These are the activations of a small neural network, seen along a few directions. Each row is one input.
Each table varies a few parts of the input and shows all the possible inputs, shuffled.
A made-up example of a description, with smaller parts first: line(6) and (point or line(11) or (values(3) and ring(8))).
Shared parts are said once, and a part with two or three values counts as separate values.
(in the rows, 128 means zero)

Other details of the inputs vary at random and push rows far along two fixed directions, the same in every table; ignore that.
To show where, the next rows are all for the same input, with only those details redrawn:
[139 133 138 157 134 161 114 105 166 113  93 107 161 164 118 124]
[144 122  86 102 152 121 126 133 135  98  97 116 144 118 174 129]
[117 154 161 112 143 123 125 122 138 106 154 126 112 110 138 124]
[141 126 104 116 147 131 123 126 143 102 100 115 146 129 158 128]
[111 164 193 130 135 136 123 111 147 111 166 126 110 123 113 122]
[145 124 113 144 140 152 117 113 160 107  83 106 163 156 135 127]
[138 133 132 141 138 150 118 112 158 109 102 111 152 150 129 125]
[140 126  99 107 149 124 125 129 137 100 102 117 141 120 166 129]

Table:
row 1: [142 119 154 179 105 173 122 107 164 148  95 115 174 213  80 139]
row 2: [133 134 154 170 125 160 108 111 170 114 101 107 152 169 101 114]
row 3: [120 130 140  82 129 104 132 128 102 136 170 144 101  96 141 135]
row 4: [105 170 210 140 129 144 114  92 151 116 174 142 118 135  98 125]
row 5: [ 95 172 220 165 120 157 117 121 160 135 157 111 106 153  74 123]
row 6: [103 174 203 150 116 123 137  87 128 119 196 156 101 113 101 123]
row 7: [142 116 148 185  99 178 122  95 153 157  97 112 171 202  74 134]
row 8: [149 108  61 164 129 140 118 125 125 109  85 145 157 148 154 111]
row 9: [ 93 173 215 190 109 194 138  98 160 146 172 120 124 161  44 134]
row 10: [136 104 138 158 106 134 120 124 136 156 106 119 144 153  90 120]
row 11: [150  93  65 129 119 124 127 137 105 148  90 122 145 137 146 131]
row 12: [146  88  60  89 137  93 122 159 101 132 100 126 127  96 167 117]
row 13: [108 155 219 134 106 130 135 113 133 143 188 146 106 152  84 138]
row 14: [150 101  70  92 136 117 134 148 120 125  95 127 150 142 167 146]
row 15: [120 155 134 101 136  87 149 123 117  95 166 163 108  96 166 133]
row 16: [144 100  95 114 119 113 131 146 120 131 102 136 138 148 146 137]
row 17: [ 94 169 169  82 147 105 138 146 115 117 180 128  78  85 148 140]
row 18: [146 107  52 107 150 111 114 124 105 112  89 133 139  92 182 122]
row 19: [115 138 147  93 123 111 136 130  99 139 179 141  96 104 134 136]
row 20: [135 126  92 156 133 177 143 134 161 123  82 112 174 170 119 149]
row 21: [150 104 136 175 101 165 124  91 150 157  87 116 178 189  84 137]
row 22: [137 105 108 130 120 126 111 136 124 141 109 128 133 136 123 114]
row 23: [114 129 161 112 121 104 130 132 105 150 172 130  96  88 111 121]
row 24: [123 142 127 138 127 123 130 127 128  99 151 160 119 131 147 120]
row 25: [140 108  48 145 138 154 141 145 123 133  77 113 154 125 142 135]
row 26: [117 149 137 100 145 113 121 107 111 113 159 146 108  86 152 130]
row 27: [ 99 147 224 150 107 127 119 123 133 155 187 130  93 121  60 109]
row 28: [149 109  51 121 138  95 136 126 101 109  97 144 137  94 183 121]
row 29: [ 97 148 114  98 141 109 151 172  97 123 174 143  79  69 146 127]
row 30: [115 136 154  57 141  78 147 151 106 125 181 142  91  81 151 143]
row 31: [104 145 107  86 146 110 156 175 114 111 162 141  94  85 159 143]
row 32: [152 100 115 148 121 156 119 104 148 145  84 108 173 163 105 132]
row 33: [128 126  91 115 156 152 130 138 145 118  80 100 158 132 150 152]
row 34: [100 173 217 191 106 157 120  85 130 132 202 158 100 140  74 103]
row 35: [138 119  84 119 145 116 112 126 117 112 100 136 135 106 162 115]
row 36: [142 122 122 189 114 164 136 136 172 126  84 110 163 187  89 125]
row 37: [134 116  64 117 155 151 129 130 128 124  71  96 156 116 157 150]
row 38: [124 130 150  83 125  90 146 137 108 132 168 151 106 113 143 145]
row 39: [119 127  98 134 147 149 122 133 123 136 100 102 132 106 133 132]
row 40: [150  86  72  91 131  94 138 158 119 129  89 128 144 125 164 140]
row 41: [148 117  53  96 145 106 162 167 121 103 101 129 139 117 178 145]
row 42: [156  83  60 118 132 121 119 134 115 142  80 113 153 120 148 124]
row 43: [119 121  65  98 157 119 126 162 108 123  99 113 119  84 170 131]
row 44: [123 126 172 138 107 121 128 128 135 143 146 138 121 151  96 128]
row 45: [146 103 134 152 110 149 131 102 142 154  97 113 166 164  97 139]
row 46: [140 114 136 152 105 151 128 103 132 151 112 126 154 169 101 139]
row 47: [117 141 123  91 149  96 124 136  99 111 160 132  85  63 165 112]
row 48: [157  91  56  62 150  94 136 156 115 117  93 126 146 109 187 144]
row 49: [120 140 135 121 141 112 116 135 121 112 144 128 101  95 141 105]
row 50: [123 144 125  80 153 100 133 139 118  97 152 132 103  86 173 128]
row 51: [131 138 145 168 115 132 127 109 155 106 116 140 145 158 119 119]
row 52: [111 142 102  88 150 100 132 150  94 127 145 120  86  70 168 129]
row 53: [105 144 205 152  98 129 120 121 118 155 182 145  93 137  75 115]
row 54: [120 124 107  83 129  90 134 150  80 139 167 143  86  77 158 127]
row 55: [110 140 187 155 101 133 121 128 122 155 168 137 102 143  81 116]
row 56: [ 97 158 173 144 128 135 117 134 129 138 151 116  94 118 103 114]
row 57: [111 135 157 124 114 115 121 143 109 144 168 139  92 117 111 115]
row 58: [127 121 145 106 128 111 123 145 131 129 143 131 117 120 124 123]
row 59: [118 149 162 168 116 144 141 127 129 139 159 126 110 125  87 116]
row 60: [109 146 206 132 114 130 117 126 141 138 176 140 104 140  85 120]
row 61: [117 132 135  76 126  83 142 165  96 128 174 152  85  99 155 135]
row 62: [124 120 120  98 118  94 135 138  83 146 162 147  95  92 145 131]
row 63: [ 91 189 248 189 104 164 124  73 142 128 220 161 100 149  62 112]
row 64: [115 131 180 147 102 120 122 123 119 155 163 140 106 133  85 117]
row 65: [125 138 126 148 134 158 122 115 143 134  99  98 141 145 117 136]
row 66: [109 138  92  64 163  99 137 174 106 111 134 123  95  69 185 143]
row 67: [152  86  85 137 118 125 128 125 119 154  84 114 156 135 127 131]
row 68: [151  99 117 184 108 173 102 101 152 157  74 108 175 183  84 117]
row 69: [111 140 161  94 123 101 131 154 112 129 180 146  87 111 131 127]
row 70: [146  94  96 112 130 115 127 150 137 130  90 117 150 138 138 133]
row 71: [116 155 130 102 138 103 144 127 109  94 185 172 102 102 170 129]
row 72: [144 110 160 186 106 179 118  89 169 157  88  98 183 191  61 131]
row 73: [145 115  76 109 147 118 116 130 132 100  87 131 149 124 172 128]
row 74: [146 112 128 135 124 149 119 118 152 135  98 122 164 174 114 137]
row 75: [107 152 153 133 122 108 146 157 111 127 179 141  80  95 113 110]
row 76: [140 131 118 166 121 158 148 119 145 131 110 114 150 154 103 134]
row 77: [158  83  66 139 116 126 126 124 113 151  76 121 159 142 137 131]
row 78: [147 113  59 101 155 117 124 128 119 104  90 113 140 101 183 128]
row 79: [150 104 145 168 109 160 127 106 170 147  78 109 186 201  84 141]
row 80: [149 110  73 158 126 118 124 122 130 110  79 138 155 135 150 111]
Question: What is each input in this table made of?
Answer: ring(5) and (values(2) or line(6) or ring(8))
Question: The inputs of row 50 and row 49 match in every part but the ring(5) part. If row 41 is changed in the same way as row 50 into row 49, which row does it become?
Answer: row 75
Question: The inputs of row 52 and row 5 match in every part but the ring(5) part. If row 67 is changed in the same way as row 52 into row 5, which row does it become?
Answer: row 40
Question: The inputs of row 44 and row 77 match in every part but the ring(5) part. If row 36 is changed in the same way as row 44 into row 77, which row does it become?
Answer: row 59
Question: Which other rows does row 30 become when the ring(8) part takes its other values? List them by row number.
Answer: row 1, row 13, row 14, row 38, row 48, row 74, row 79
Question: Which other rows does row 59 become when the values(2) part takes its other values? List them by row number.
Answer: row 25
Question: Which other rows does row 2 become when the line(6) part takes its other values? List them by row number.
Answer: row 5, row 24, row 51, row 66, row 73
